A small network was shown many inputs. Here are its activations along a few directions, one row for each input.
Each table varies a few parts of the input and shows all the possible inputs, shuffled.
Descriptions start from the smaller parts, as in this example, which fits no table here: values(3) and (point or ring(11) or (line(4) and ring(8))).
Shared parts are said once, and a part with two or three values counts as separate values.

Other details of the inputs vary at random and push rows far along two fixed directions, the same in every table; ignore that.
To show where, the next rows are all for the same input, with only those details redrawn:
5 13 -14 -7 -17 -17 -11 16 4 -2 -15 2 -11
-4 -24 18 15 0 37 17 -6 7 19 3 -20 -12
6 22 -6 -4 -22 -4 -9 23 17 15 -27 -3 -19
-3 -35 -18 -4 9 -26 -6 -19 -33 -42 33 7 11
-6 -39 21 18 7 43 21 -15 -1 14 15 -22 -10

Rows:
r1: -27 -10 -9 5 54 -37 -7 -18 -50 -27 46 7 -10
r2: -9 -30 34 23 -7 39 15 0 0 21 2 -17 -10
r3: 4 22 -1 -31 32 -26 -8 27 -20 24 -9 7 -21
r4: -3 -21 33 10 15 32 17 2 26 20 12 -8 6
r5: 9 13 -3 -4 10 -16 -9 -12 -7 -46 17 19 18
r6: 3 29 14 9 -20 44 15 -11 28 29 -19 -23 3
r7: -7 -13 1 -7 -6 12 12 -18 15 7 2 -18 18
r8: 8 30 0 -16 -7 -19 -11 22 31 -7 -22 13 2
r9: 11 29 -23 5 0 -6 -8 4 -13 8 -19 23 -10
r10: 12 37 -8 -4 15 -5 -3 6 9 -2 -19 30 6
r11: 1 14 15 -5 -9 -17 -14 20 17 -11 -12 17 9
r12: -10 -24 29 9 -10 31 15 -14 13 21 -1 -23 15
r13: 4 33 -10 0 -4 19 10 -7 14 31 -30 4 9
r14: -8 -49 19 20 14 33 19 -12 -10 15 29 -17 -1
r15: 5 13 -14 -7 -17 -17 -11 16 4 -2 -15 2 -11
r16: 2 -16 -16 7 8 -15 -7 -29 -42 -50 38 12 10
r17: 0 17 -16 -17 -20 -25 -8 11 19 11 -12 -3 19
What is each input in this table made of? -> values(2) or (values(3) and line(5))
Change only the line(5) part in r14. List by row number the other rows that result. -> r2, r9, r15, r16

Rows:
r18: 2 -4 4 12 7 19 8 -9 -3 5 2 4 0
r19: 8 34 -9 -19 -26 -28 -17 35 24 13 -34 6 -2
r20: 0 -8 4 -1 16 -4 0 4 -8 -3 10 4 -5
r21: 3 -7 -15 -13 -7 -24 -8 -2 -4 -21 4 8 13
r22: -7 -8 2 -2 12 -5 2 -12 -7 -9 11 1 12
r23: 2 -4 -3 -2 -3 5 4 -13 1 1 2 0 18
r24: 4 8 -2 -7 -10 0 0 2 10 8 -13 -1 9
r25: 1 -6 20 11 -10 45 20 -2 26 33 -14 -21 -4
r26: -3 11 18 5 10 27 11 3 14 26 -9 -11 -11
r27: -2 5 -7 -11 13 -23 -8 2 -9 -14 8 9 2
r28: -9 -42 12 11 6 11 8 -18 -9 -19 31 -11 7
r29: 1 -5 -7 -3 19 -9 -1 -10 -17 -17 14 9 4
r30: 1 -5 -2 -4 16 -9 -2 -2 -11 -10 10 8 -2
r31: 2 9 24 12 -15 29 5 19 24 28 -19 -13 -19
r32: -5 -24 13 20 -1 36 16 -25 3 0 15 -16 5
r33: 4 5 -19 -6 5 -26 -11 -1 -17 -25 4 21 6
r34: 2 1 11 11 15 28 13 -9 2 16 2 -4 -6
r35: 8 34 8 2 -25 10 -7 28 27 22 -35 -1 -20
r36: -6 -43 11 2 14 14 13 -24 -10 -8 26 -7 19
r37: -5 -23 -31 -11 9 -45 -15 -13 -45 -37 28 11 5
r38: 2 23 -22 -12 -17 -35 -20 28 -6 7 -19 3 -20
r39: 8 25 -14 -8 -8 -24 -15 22 3 -4 -20 19 -8
r40: 2 -13 -17 -5 -1 -13 -1 -19 -12 -25 16 7 23
r41: -1 -12 15 13 1 26 10 -11 -1 0 6 -7 -1
r42: -8 -14 10 0 12 2 5 -8 -1 0 10 -3 6
r43: 5 24 -13 -8 -25 -24 -17 18 14 -11 -18 6 -5
r44: -5 0 10 -3 13 -2 1 8 1 5 6 -2 -6
r45: -2 15 10 5 8 21 9 -2 11 20 -5 -6 -5
r46: 2 35 -19 -13 -7 -34 -16 7 3 -10 -13 15 11
r47: -4 -4 8 17 -2 39 17 -8 1 37 -7 -21 -18
r48: 2 22 -15 -4 -13 -8 -7 13 -3 17 -21 -5 -19
r49: 0 -7 11 14 -2 26 10 -13 -1 2 5 -5 1
r50: -3 -24 -8 3 2 -10 -2 -22 -17 -36 25 1 15
r51: -12 -29 25 9 17 20 14 -8 2 11 18 -14 3
r52: 7 23 3 -7 -26 1 -4 30 33 26 -32 -7 -11
r53: 4 5 -19 -10 2 -39 -18 11 -16 -27 4 24 3
Changing only one part turns r43 into r32. The same change can be made to r21. Which row results? -> r40
What is each input in this table made of? -> line(4) and (point or ring(8))
A walk changes only the ring(8) part. It starts at r52 and steps to r28. List the rest of the walk in order. -> r31, r53, r20, r44, r51, r19
A walk changes only the ring(8) part. It starts at r24 and steps to r22. List the rest of the walk in order. -> r26, r29, r33, r41, r50, r25
A walk changes only the line(4) part. It starts at r38 and steps to r37. List the rest of the walk in order. -> r48, r47

Rows:
r54: 12 33 -19 -2 -19 -15 -15 32 -1 24 -32 3 -26
r55: 8 -7 -12 -1 13 11 11 -35 -22 -22 19 8 27
r56: -8 -32 22 1 -4 21 9 -11 7 5 18 -23 1
r57: -1 11 -24 -4 26 -35 -13 -22 -28 -45 31 23 7
r58: -3 22 -17 -15 24 -34 -12 -4 -6 -19 12 17 5
r59: -5 8 10 8 16 -3 -5 11 -18 -6 4 13 -14
r60: 9 24 -21 -25 -24 -41 -20 36 14 0 -23 8 -19
r61: -2 -29 -23 -1 -5 -11 1 -12 -27 -20 20 -3 -4
r62: 7 0 2 9 -1 9 -1 14 -3 22 -16 -4 -27
r63: 4 35 -24 -10 -36 -49 -25 14 5 -20 -26 11 7
r64: 14 13 24 9 2 52 19 -10 22 22 -12 -4 -1
r65: 10 15 -27 -25 8 -31 -5 -15 -13 -24 5 18 33
r66: -12 -50 -6 -10 8 -19 -3 -29 -28 -38 38 -8 24
r67: 5 -11 18 -2 19 37 22 -22 10 15 -2 -8 17
r68: -4 -20 2 8 -9 -12 -4 -18 -11 -29 23 -1 16
r69: -6 -1 7 0 -16 -4 0 1 15 8 -10 -13 11
r70: -11 -17 12 8 -10 16 14 -13 8 16 6 -24 14
r71: 0 23 -16 0 20 -28 -12 -6 -13 -38 14 21 2
r72: -10 -19 -24 6 38 -13 3 -45 -45 -40 48 8 17
r73: 7 -6 23 -2 17 36 19 -16 15 14 3 -4 14
r74: -6 27 -9 -11 8 -20 -8 18 -11 21 -13 7 -9
r75: 1 52 -3 -8 9 -15 -9 24 26 7 -21 8 -10
r76: 1 60 -38 -23 3 -50 -20 15 2 -4 -18 16 1
r77: -6 -35 18 11 -7 26 7 -19 -4 -7 22 -20 -2
r78: 3 47 9 -5 -38 -13 -13 40 46 21 -42 -6 -5
r79: -11 -11 25 4 27 15 10 0 -9 22 11 -2 -12
r80: 4 -13 -11 -12 14 -37 -14 9 -21 -13 15 13 -4
r81: -7 -34 21 14 -5 27 8 -13 -1 -14 21 -20 0
r82: 4 -8 -14 -13 15 -47 -19 18 -22 -28 14 18 1
r83: -4 4 16 1 -19 3 1 7 24 16 -9 -13 4
r84: 2 34 -10 -17 -38 -10 -14 26 25 24 -33 -16 -8
r85: -5 5 24 15 13 26 9 4 -6 26 -1 0 -26
r86: -3 -14 19 4 -6 25 12 22 24 23 -9 -18 -21
r87: 2 6 -1 -2 -13 7 2 4 24 16 -23 6 15
r88: -7 6 -12 -16 21 -39 -14 6 -28 -9 3 18 1
r89: 4 -9 23 21 6 31 7 18 5 21 -6 -9 -28
r90: -7 4 21 16 12 32 10 4 -7 34 -12 -7 -25
r91: 3 6 4 17 -21 40 14 -5 22 30 -20 -5 6
r92: -8 -32 7 11 -10 27 11 -23 -10 -1 19 -26 3
r93: -11 -7 15 18 18 33 15 -8 -22 28 7 -8 -15
r94: 7 10 5 12 -17 14 -1 9 23 -3 -15 13 9
r95: -6 -7 -1 12 -18 6 5 -14 -2 -1 4 -15 12
r96: -6 -47 20 13 16 25 18 -24 3 -13 28 2 30
r97: 12 6 24 11 8 43 19 -11 16 2 -3 0 6
r98: -1 -17 -32 -13 1 -34 -8 -19 -19 -34 20 21 42
r99: 0 -4 -13 -6 -21 -20 -14 -4 -9 -23 -1 -4 2
r100: 1 21 17 15 -30 11 -2 17 31 10 -22 -11 -6
r101: -5 27 7 -9 12 -21 -12 30 0 9 -13 14 -12
r102: 0 -16 10 13 -13 38 16 6 13 28 -15 -22 -30
r103: 9 23 -10 -4 -27 -13 -12 37 18 1 -27 3 -28
r104: -2 -26 -24 -18 1 -38 -8 0 -20 -28 14 5 3
r105: -1 -25 19 10 2 32 16 -12 20 15 6 -1 16
r106: -5 -20 -5 -14 -6 -30 -15 -2 -9 -37 21 -1 16
r107: 9 -13 -9 -4 18 1 6 -35 -23 -33 17 14 26
r108: 9 38 -14 -12 -16 -18 -14 41 12 40 -38 -2 -24
r109: -10 -4 -7 -3 35 -7 5 -23 -12 -11 20 2 8
r110: 5 -15 19 17 6 31 7 8 -1 26 0 -10 -28
r111: 6 -13 25 1 23 32 21 -17 11 -2 12 -2 20
r112: 1 -12 10 20 -10 40 15 -12 17 17 -13 -1 8
r113: -6 -46 14 7 27 15 13 -10 -19 12 20 -12 -6
r114: 13 39 -9 -7 -39 -7 -13 44 30 25 -44 -1 -39
r115: 2 42 -23 -4 7 -22 -12 0 -3 -9 -13 14 -9
r116: 11 10 -36 -12 -16 -49 -26 -4 -11 -49 4 41 27
r117: -7 -33 1 1 1 20 16 -3 -2 18 10 -22 -9
What is each input in this table made of? -> values(2) and line(4) and ring(8)
Changing only the line(4) part turns r58 into r109. The same change can be made to r64. Which row results? -> r107
Changing only the line(4) part turns r101 into r74. The same change can be made to r78. Which row results? -> r70
Change only the line(4) part in r73. List by row number the other rows that result. -> r65, r67, r111
Change only the values(2) part in r62. List by row number the other rows that result. -> r113

Rows:
r118: 3 11 12 -4 -3 21 9 2 20 20 -18 -11 -2
r119: -9 -29 7 9 22 19 16 -32 -12 -3 22 -3 22
r120: -13 -31 21 18 6 23 10 -16 -5 -2 19 -14 -1
r121: 2 -9 24 14 -7 54 23 -11 16 32 -7 -28 -10
r122: -2 -8 -13 7 5 -8 -2 -21 -19 -26 15 14 14
r123: 0 -20 -18 -3 0 -15 -2 -16 -14 -23 23 -2 11
r124: 6 33 -6 -9 11 -22 -15 25 -3 6 -12 14 -18
r125: -16 -38 17 4 17 9 12 -22 -10 -6 27 -14 14
r126: 1 -21 -3 3 -4 -5 -4 -1 -10 -16 6 8 2
r127: -1 19 5 -5 -8 -18 -12 17 10 -3 -7 4 0
r128: -9 -13 25 10 25 39 21 -4 2 41 1 -16 -21
r129: 3 -23 1 -4 9 -15 -2 -2 -13 -23 20 14 14
r130: 7 41 3 2 -10 7 -4 17 24 22 -28 9 -2
r131: -3 -9 -13 2 22 -20 -5 -5 -33 -24 18 11 -10
r132: 1 -8 -1 -3 9 -7 0 -4 2 -16 17 5 9
r133: -3 -13 24 22 -4 53 21 -3 26 29 -6 -22 -17
r134: 2 17 -12 -14 -8 -18 -6 12 17 2 -14 2 2
r135: 4 36 -15 -7 -8 -11 -10 26 -1 24 -25 0 -27
r136: -1 -21 -2 -8 4 -11 0 -1 -6 -7 5 4 13
r137: 10 33 3 -10 -10 -1 -6 17 19 4 -21 5 -3
r138: 6 21 -23 -4 -14 -19 -9 -3 -7 -7 -8 10 10
r139: -4 2 -16 -8 -13 -33 -16 1 -13 -20 7 1 8
r140: 10 19 -4 -4 -30 1 -7 26 19 27 -32 -4 -12
r141: 7 10 -17 -9 -8 -23 -13 -4 -10 -32 -1 14 5
Changing only one part turns r137 into r118. The same change can be made to r124. Which row results? -> r128
What is each input in this table made of? -> values(4) and (point or line(5))
List by row number the other rows that have the values(4) part in common with r138. -> r121, r123, r135, r139, r140
List by row number the other rows that have the values(4) part in common with r141. -> r120, r122, r126, r131, r133
